Here are a small network's activations along a few directions, averaged over the inputs that share one value of a field.
Values that are neighbours, or in one group, have similar rows; names and order tell nothing.
In the rows, zero is written as 500.
Random noise pushes rows far along 12 fixed directions. That doesn't count. These rows show it; they differ only by the noise:
[576 484 489 567 530 631 470 453 395 505 495 502 489 559 513 516 588 292
 412 407 659 600]
[552 510 501 356 627 414 504 638 685 610 585 871 452 518 446 587 488 480
 672 431 306 693]
[488 864 381 211 491 374 206 486 690 261 463 754 412 632 735 647 568 506
 295 440 588 534]
[661 346 488 530 616 550 543 456 324 407 477 481 447 443 435 477 633 521
 530 487 557 617]
[219 452 511 261 376 526 404 816 515 478 580 571 505 626 717 691 475 239
 387 588 521 271]
[539 529 594 470 531 487 443 465 552 500 530 447 534 689 527 481 461 379
 609 602 623 537]
[623 586 338 410 449 502 297 590 765 287 515 656 394 648 548 407 608 421
 674 480 546 317]
[374 287 523 416 646 568 565 552 352 351 576 450 500 410 240 443 578 551
 562 328 408 514]
[691 333 472 753 476 436 603 573 512 684 318 553 525 337 460 525 611 664
 651 599 453 404]
[434 394 532 441 400 348 586 648 544 722 387 479 589 346 472 474 402 725
 610 501 379 227]
[558 497 602 704 527 353 585 533 472 819 286 582 617 355 533 716 551 636
 445 587 504 603]
[494 521 449 858 393 443 562 307 577 603 256 552 565 459 525 568 516 780
 467 634 398 362]
[562 347 494 221 655 284 475 332 255 546 294 370 606 488 582 351 442 449
 590 426 804 518]
[779 547 541 528 563 476 491 532 541 718 457 645 492 520 529 519 548 381
 582 442 610 708]


Field P:
p6: [574 397 402 574 545 312 633 333 476 451 324 392 520 354 513 350 398 705
 645 597 405 329]
p4: [461 660 568 503 534 426 266 699 737 328 490 247 629 575 326 436 662 482
 717 569 725 400]
p10: [636 572 495 285 615 279 410 624 655 424 502 417 469 509 439 343 516 499
 761 448 626 380]
p3: [624 581 580 492 486 522 543 394 386 665 531 454 503 509 628 563 377 452
 377 577 627 652]
p1: [540 497 567 499 637 368 340 747 634 296 439 358 548 459 314 476 725 684
 748 549 592 409]
p2: [434 643 492 610 306 463 431 454 594 523 440 425 513 522 614 481 438 537
 384 524 568 308]
p11: [292 474 475 639 473 480 500 456 608 500 349 675 568 743 681 547 519 293
 526 645 472 589]
p9: [433 528 107 467 395 360 500 222 500 571 495 607 443 143 734 554 272 552
 325 568 487 280]
p5: [194 465 465 244 578 509 561 526 544 495 691 564 542 414 314 515 308 602
 518 385 222 546]
p13: [390 595 781 399 399 352 532 396 418 598 350  56 726 579 510 303 362 745
 495 558 627 445]
p12: [548 251 560 589 441 621 544 683 351 428 495 367 403 522 455 417 646 364
 581 518 533 376]
p8: [ 87 447 668 507 507 369 655 217 216 530 330 246 661 478 462 517 317 741
 231 423 404 450]
p7: [703 660 581 399 496 279 391 561 617 532 289 521 567 629 614 418 590 681
 671 584 595 613]
The values of P form a line.
Name the neighbours of p6, in listed order. -> p10
Name the neighbours of p13, in listed order. -> p11, p7
Name the neighbours of p1, in listed order. -> p3, p5
Name the neighbours of p2, in listed order. -> p9, p12

Field F:
f3: [393 592 611 271 407 450 489 494 539 529 516 388 579 595 536 446 282 709
 494 539 448 379]
f8: [690 460 495 549 551 488 564 533 584 346 617 438 407 335 299 337 609 695
 682 537 387 545]
f7: [511 611 540 489 335 357 550 750 603 909 474 593 534 276 535 625 399 637
 415 398 410 299]
f2: [538 604 639 712 469 695 549 449 522 567 606 492 438 430 219 455 527 577
 412 229 364 652]
f13: [643 655 467 486 575 368 442 467 590 647 388 702 547 461 548 535 540 522
 534 451 533 769]
f5: [664 755 636 442 478 585 463 538 737 710 758 524 503 571 357 420 310 424
 611 374 514 583]
f9: [189 645 575 439 517 518 454 298 647 425 688 446 616 730 409 473 299 475
 514 585 419 561]
f12: [262 385 510 529 526 576 630 355 403 517 530 611 499 609 504 557 358 303
 416 438 358 566]
f11: [554 392 494 582 488 427 625 487 586 826 748 464 529 359 566 608 190 403
 669 881 472 438]
f1: [379 651 378 430 522 401 363 559 694 621 379 617 574 574 542 483 502 246
 521 242 608 397]
f4: [492 413 490 525 621 488 479 450 566 420 550 394 564 536 382 330 487 341
 731 509 594 552]
f10: [284 626 673 566 525 605 426 653 610 498 520 548 584 659 310 629 655 497
 445 336 427 642]
f6: [471 593 628 686 590 486 718 345 473 609 481 569 519 424 408 631 412 787
 375 526 182 751]
The values of F form a line.
Name the neighbours of f5, in listed order. -> f3, f11
Name the neighbours of f4, in listed order. -> f8, f13
Name the neighbours of f2, in listed order. -> f7, f12
